Each row below holds a small network's activations on one input, seen along a few directions.
In each table, some parts of the input vary, and every possible input appears once, in random order.
A made-up example of a description, with smaller parts first: one of 4 places along a line, together with either a single point or one of 9 places along a line or (one of 2 separate values, together with one of 8 places around a ring).
Shared parts are said once, and a part with two or three values counts as separate values.
In the rows, 128 means zero.

Other details of the inputs vary at random and push rows far along two fixed directions, the same in every table; ignore that.

Table:
row 1: [114 182 154 134 142 103 116 182 101 141  91 163  53 142  95  90 154]
row 2: [125  97 115 145  99 140 142 116 117 162 176  94 171 114 135 148 119]
row 3: [152 123 155  99 149 133 152  94 144 100 133 117 111 127 116 130 112]
row 4: [123 100  98 107  96 149 136 106 139 153 146  92 179 145 152 131 108]
row 5: [137 154 138 176 122  86 106 199 127 147  80 190  46 141 120 117 169]
row 6: [124 151 144 108 144 118 128 123 126 148 113 106 117 147 113 140 127]
row 7: [182 143 137 150 187 155 149  33 113 101 158 167  80  86 150 137 113]
row 8: [146 141 109 124 185 136 126  96 124 102 134 135 133 124 142 147 114]
row 9: [122 108 112 104 120 133 104  99 134 116 131  92 178 133 104 113  88]
row 10: [123 142 130 115 188 136 150 109  98 128 142 165  97 159 158 122 112]
row 11: [143 117  78 124 101 157 113 118 162 105 122 104 174 109 123 115 114]
row 12: [148 110 141 117 138 138 170 109 120 113 167 137 113 120 155 128 125]
row 13: [ 35 146 128 177  35 106 121 193 139 102 112 119 160 178 128 129 172]
row 14: [107 168 141 137 140  99 133 183  90 182 108 167  66 169 151 123 163]
row 15: [119 167 107 140 152  98  82 168 119 143  62 187  77 174 138 104 140]
row 16: [118 119 124 150  88 132 114 154 128 132 140  96 151  99  70 108 122]
row 17: [149 118 170 103 185 148 173  58 102 123 164 165  97 112 184 145 122]
row 18: [143 118 160 142 116 111 129 127 128 128 131 133  96 118  97 120 126]
row 19: [114  88 124 102 118 155 152 135 144 130 151 103 182 119 145 143 121]
row 20: [143  93 126  98  90 135 126 105 164 107 127  89 161 126 106 113 101]
row 21: [144 134 132 100 137 150 130  70 135 110 122 126 116 128 116  97  98]
row 22: [104 128  89 182  96  98  76 218 122 149 110 125 156 122  92 126 147]
row 23: [ 77 189 189 157 118  96 127  91 120  81  94 161  72 177 130 134 158]
row 24: [132 142 151 161 143 103 105 158 121 153  90 185  75 120 137 138 161]
row 25: [ 91 120 101 169  67 127 118 226 119 162 131 128 139 128  97  94 147]
row 26: [150 124 140 123 155 130 130 107 131 115 131 137 131  92 151 158 142]
row 27: [115  95  91 112 115 148 125 113 127 127 151 111 183 144 143 112  93]
row 28: [136 148 124 148 117  96 114 203 136 127  94 152  91 129 122 125 168]
row 29: [153 134 141 110 163 131 118  83 142 126  88 177  91 134 170 134 130]
row 30: [188 135 142 110 195 146 165  46 143  83 139 157  83 115 167 152 116]
row 31: [143 127  93 138 115 147 127 139 139 101 150  96 171  81 114 133 133]
row 32: [125 184 115 143 155 118 115 189 128 131  73 178  62 149 123 108 160]
row 33: [144 145 156 110 154 121 138  81 107 137 145 105 117 118 125 148 122]
row 34: [101 184 158 171 131 111 131  72 132  64 105 169  87 157 164 157 162]
row 35: [163 162 137 130 180 121 137  81 109 133 132 144  91 117 162 161 140]
row 36: [182 144 146 146 190 134 144  23 108 133 153 154  84 103 167 169 119]
row 37: [145 118  89 119 109 138 111  99 156 135 120  92 177 125 143 148 118]
row 38: [139 113 160  88 141 136 124  69 141 125 109 133 123 130 135 123 107]
row 39: [171 133 154 102 206 150 153  42 136 101 129 161  99 107 176 164 121]
row 40: [129 115 137 140 102 120 118 113 122 155 149  80 158 108  95 146 119]
row 41: [113  91 105 152 112 138 129 133 107 138 180 109 180 114 122 128 106]
row 42: [139 108 142 115 103 121 136 137 140 107 147  87 151 104  95 128 124]
row 43: [ 97 177 145 126 163  89 100 191 102 147  74 164  69 178  98 103 140]
row 44: [133 157 149 104 145 112 115  94 121 158  89 142  81 167 132 118 121]
row 45: [112  96 151 138  89 118 108 153 135 147 128 100 162  99  88 134 131]
row 46: [ 94 145 113 125  91 122 108 217 142 135  96  99 142 138  67  97 140]
row 47: [119 117 123 120 127 122 114 129 113 114 157  80 181 106  91 130 109]
row 48: [118 101 144  96 118 138 128 129 152 121 128  83 179 109 104 143 119]
row 49: [141 147 140 122 168 150 168  96  96 120 160 164  82 122 156 111 125]
row 50: [120 111  98 114 116 169 158 136 138 115 163  99 171 119 127 116 113]
row 51: [120 105  91 113  94 164 138 127 142 126 142 114 164 134 135  95 107]
row 52: [116  80 135 140  99 141 139 137 127 149 160 120 166 103 135 139 127]
row 53: [137  77 122 145  89 142 153 130 136 127 177 110 158 106 127 129 117]
row 54: [158  96  95 118  96 141 121 113 175 100 123 105 167 116 134 130 115]
row 55: [102 116 122 155  99 105  91 173 113 144 133 100 162 120  71 118 120]
row 56: [ 93 164 131 144 152  94 118 206  79 160 108 184  71 171 137 101 153]
row 57: [122 101 151 107 111 128 125 130 135 123 142  84 176  92 104 142 127]
row 58: [115 161 108 154 144  94  92 198 106 135 100 152 111 136 119 125 155]
row 59: [148 100 126 103 124 147 157  89 143 118 139 145 116 148 163 110 106]
row 60: [139 154 112 127 151 123 124 132 136 140 109 122 123 136 142 157 142]
row 61: [115  78 115 100  93 152 133 123 151 138 134 112 184 130 151 123 113]
row 62: [ 84 132  99 130  86 116 123 226 132 178 111 101 156 166 121 128 152]
row 63: [132  90 113 110 107 151 163 139 152 112 161  99 166 127 136 130 116]
Each input here is: one of 3 separate values, together with either a single point or (one of 4 places along a line, together with one of 5 places around a ring).
- Changing only the choice among 3 separate values turns row 27 into row 15. The same change can be made to row 56. Which row results? => row 58
- Changing only the choice among 3 separate values turns row 31 into row 1. The same change can be made to row 32. Which row results? => row 46
- Which other rows does row 28 become when the choice among 3 separate values takes its other values? List them by row number. => row 12, row 42
- Which other rows does row 41 become when the choice among 3 separate values takes its other values? List them by row number. => row 22, row 55

Table:
row 64: [117 125  98 142 117 126 124 192 124 150 123 145 129 141 138 116 142]
row 65: [142 170 139 154 159 109 118 133 114 121 106 167  74 120 132 136 156]
row 66: [126 119  96 116 114 135 113 139 158 114 109 114 162 130 131 124 124]
row 67: [ 95 121 130 134  95 114 128 212 121 160 119 145 114 151 116  99 146]
row 68: [150  93 119 140  96 143 126 111 151  98 164  79 189  68 102 148 123]
row 69: [149 127 129 109 129 136 132 110 149 119 107 140 106 138 135 112 123]
row 70: [121  99  97 109 107 145 123  96 159 108 138  73 208 122 135 150 106]
row 71: [126  96 103 123 122 156 147 102 126 133 177  93 191 113 155 152 112]
row 72: [153 142 174  94 185 142 156  40 124 102 119 170  64 145 157 120 109]
row 73: [ 98 153 145 159 108  97 105 163 116 131 111 125 116 136  96 129 150]
row 74: [133  95 110 129 100 146 141 160 133 143 150 123 152 115 131 118 126]
row 75: [130 135 118 114 145 110  97 183 109 179 107 115 123 128  87 112 122]
row 76: [ 84 133 123 143  95 112 125 200 107 166 118 136 121 164 120 106 144]
row 77: [133 113 134  98 133 156 145  38 141  97 152  98 164 128 139 136  90]
row 78: [161 152 186 130 186 123 151  46 108  96 144 166  57 112 139 139 122]
row 79: [129 174 148 156 158 100 118 124 108 131 107 158  79 138 134 149 153]
- What do these inputs look like to the network? => either a single point or (one of 3 separate values, together with one of 5 places around a ring)
- Which other rows does row 69 become when the choice among 3 separate values takes its other values? List them by row number. => row 68, row 74

Table:
row 80: [112 123  95 129  87 118  93 209 156 145  98  83 183 115  93 136 149]
row 81: [142 115 136 124 125 129 118 103 137 102 136 105 142 106  94 122 106]
row 82: [117 116 100 145  89 131 116 214 139 140 126 110 154 102  96 112 142]
row 83: [161  90 147 119 141 138 142  74 126 125 167 108 147  90 120 138 101]
row 84: [143 156 132 130 154 113 127 118 132 126 103 154  89 146 156 144 143]
row 85: [132 135 157 123 137 103 119 151 128 135 102 138  90 133 102 123 135]
row 86: [105 169 139 140 130 110 110 128 115 130 105 135 102 153 111 122 136]
row 87: [140 148 133 131 137 126 114 131 139 116  97 151  95 120 112 112 136]
row 88: [127 142 132  90 158 127 138 118 124 147 100 155  95 172 155 117 122]
row 89: [120 152 152 128 162 117 134 101 122 118 112 157  97 149 156 150 142]
row 90: [105 116  95 145  92 110  98 220 119 150 136  86 180 115  80 120 133]
row 91: [ 84 107 106 159  63 123 121 217 135 125 138 106 180 124 106 120 152]
row 92: [135 103 150 127 114 146 151  73 125 126 171  99 153 103 128 142 110]
row 93: [ 87 118 114 154  60 121 122 211 126 141 144  87 170 123  85 113 145]
row 94: [113 163 140 140 151 118 117 105 117 107 105 163  98 151 146 132 137]
row 95: [120 125  88 142 109 130 109 196 128 144 130 104 168 105 105 124 141]
row 96: [150  99 131 127 136 140 143 110 117 113 174 105 148  91 107 127 106]
row 97: [155 111 112 133 136 141 136  86 132 127 152 119 150 113 158 155 121]
row 98: [125 130 132 135 136 100 104 161 111 165 115 133 119 130 109 128 134]
row 99: [148 103 107 122 128 147 123 110 135 138 148  95 178  87 130 148 117]
row 100: [113 130 121 109 109 132 122 154 140 131  96 144 115 167 124  86 123]
row 101: [121 132 160 141 137 120 139 117 114 132 122 173  88 138 155 132 145]
row 102: [146 145 145 129 139 117 136 121 140 117 107 160  77 140 150 134 144]
row 103: [119 159 142 142 156 124 141 119  91 140 142 146  92 141 132 129 131]
row 104: [137 151 112 151 154 121 134 142 112 133 126 162  90 140 152 131 141]
row 105: [132 165 116 144 138 112 108 133 131 118  93 157  94 150 141 126 140]
row 106: [120 106 111 139  81 125 107 201 147 156 112 110 157 105 100 121 146]
row 107: [154 119 126 116 156 137 120  61 127  99 150  97 156 104 108 141  95]
row 108: [141 148 153 116 169 107 117 118 115 136 110 138  92 135 120 138 125]
row 109: [137 142 124 153 133 120 140 157 121 127 125 169  82 136 142 117 148]
row 110: [131 126 141 114 133 138 141  69 130 114 157  83 164 116 127 157 114]
row 111: [114 127 119 107 137 127 126 150 119 174 108 154 108 168 153 108 123]
row 112: [126 128 143 127 110 139 135  77 132  96 148 100 145 115 110 127 115]
row 113: [125 137 116 107 163 140 145 130 106 150 133 162  98 162 157 104 116]
row 114: [113 154 167 129 125 108 134 134 122 133 107 140  82 146 119 125 145]
row 115: [138  98 117  99 134 165 163 103 128 123 169 125 142 130 150 106  96]
row 116: [162  95 125 130 124 150 151  73 144 114 165 120 147 100 154 149 114]
row 117: [126  93 118  86 103 149 146 123 153 125 133 100 164 137 133 117 109]
row 118: [128 142 118 149 105 116 114 152 148 111  98 145 108 141 121 116 144]
row 119: [105 139 137 147 133 112 120 145 112 147 113 157 112 147 150 139 149]
row 120: [119 150 137 146 167 126 142 115  98 122 139 169  96 141 159 136 138]
row 121: [130 105 145 118 119 144 150  78 147  89 155 108 162 108 144 154 121]
row 122: [154 126 109 117 146 152 120  74 143 100 138 100 164  93 124 141 106]
row 123: [114 148 148 139 134 114 125 126 102 159 124 137 105 142 132 134 136]
row 124: [141  79 121  91 121 162 157  83 138 136 161 114 158 125 152 118  97]
row 125: [103 121  90 107  97 133 110 161 143 136 105 106 169 158 118 102 115]
row 126: [165 108 136 105 142 152 144  75 152 103 146 106 148  87 128 146 117]
row 127: [112 151 150 142 130 117 125 118 128 101 105 166  92 144 136 119 141]
- What do these inputs look like to the network? => one of 2 separate values, together with one of 4 places along a line, together with either a single point or one of 5 places around a ring
- Changing only the choice among 2 separate values turns row 82 into row 95. The same change can be made to row 115. Which row results? => row 113
- Changing only the choice among 2 separate values turns row 112 into row 86. The same change can be made to row 101. Which row results? => row 119
- List by row number the other rows that have the choice among 2 separate values and the place on the line of 4 in common with row 114. => row 85, row 102, row 117, row 121, row 126
- Which other rows does row 84 become when the choice among 2 separate values takes its other values? List them by row number. => row 102
- Which other rows does row 114 become when the choice among 2 separate values takes its other values? List them by row number. => row 110

Table:
row 128: [138 109 120  49 183 179 195  66 121 164 131 192  76 209 228  86  86]
row 129: [114  98 138 125  66 145 145  87 160  74 165  71 194 106 113 142 119]
row 130: [147 141 167 153 173 134 175  73  95 113 161 189  59 117 181 142 144]
row 131: [135 103  95 144  88 158 130 105 172  65 149  93 209  95 131 149 127]
row 132: [105 103 128 121  88 133 127  83 148  97 160  56 201 114 107 156 107]
row 133: [130  91 102 131 124 148 133 124 111 136 196  71 206  80 114 149 103]
row 134: [ 78 171 146 131 103  80  83 223 115 168  60 128 101 174  76 100 156]
row 135: [133 151 101 135 113  99  82 236 149 152  55 148  92 135  87  96 156]
row 136: [108 140 148 123  96  94  96 212 134 159  73 128  93 145  62  87 143]
row 137: [179 168 150 107 230 121 126  44 113 121 102 184  55 132 168 150 121]
row 138: [160 172 136 135 191 128 133  48 123  97 112 170  73 140 176 150 128]
row 139: [122 124 125 155 108 100 105 246 107 187 110 149  97 121  90  97 152]
row 140: [116  93 108 155 100 142 135 118 117 130 191  86 206  95 130 160 121]
- What do these inputs look like to the network? => either a single point or (one of 3 separate values, together with one of 4 places along a line)
- Which other rows does row 133 become when the choice among 3 separate values takes its other values? List them by row number. => row 134, row 137
- Which other rows does row 134 become when the place on the line of 4 takes its other values? List them by row number. => row 129, row 132, row 136
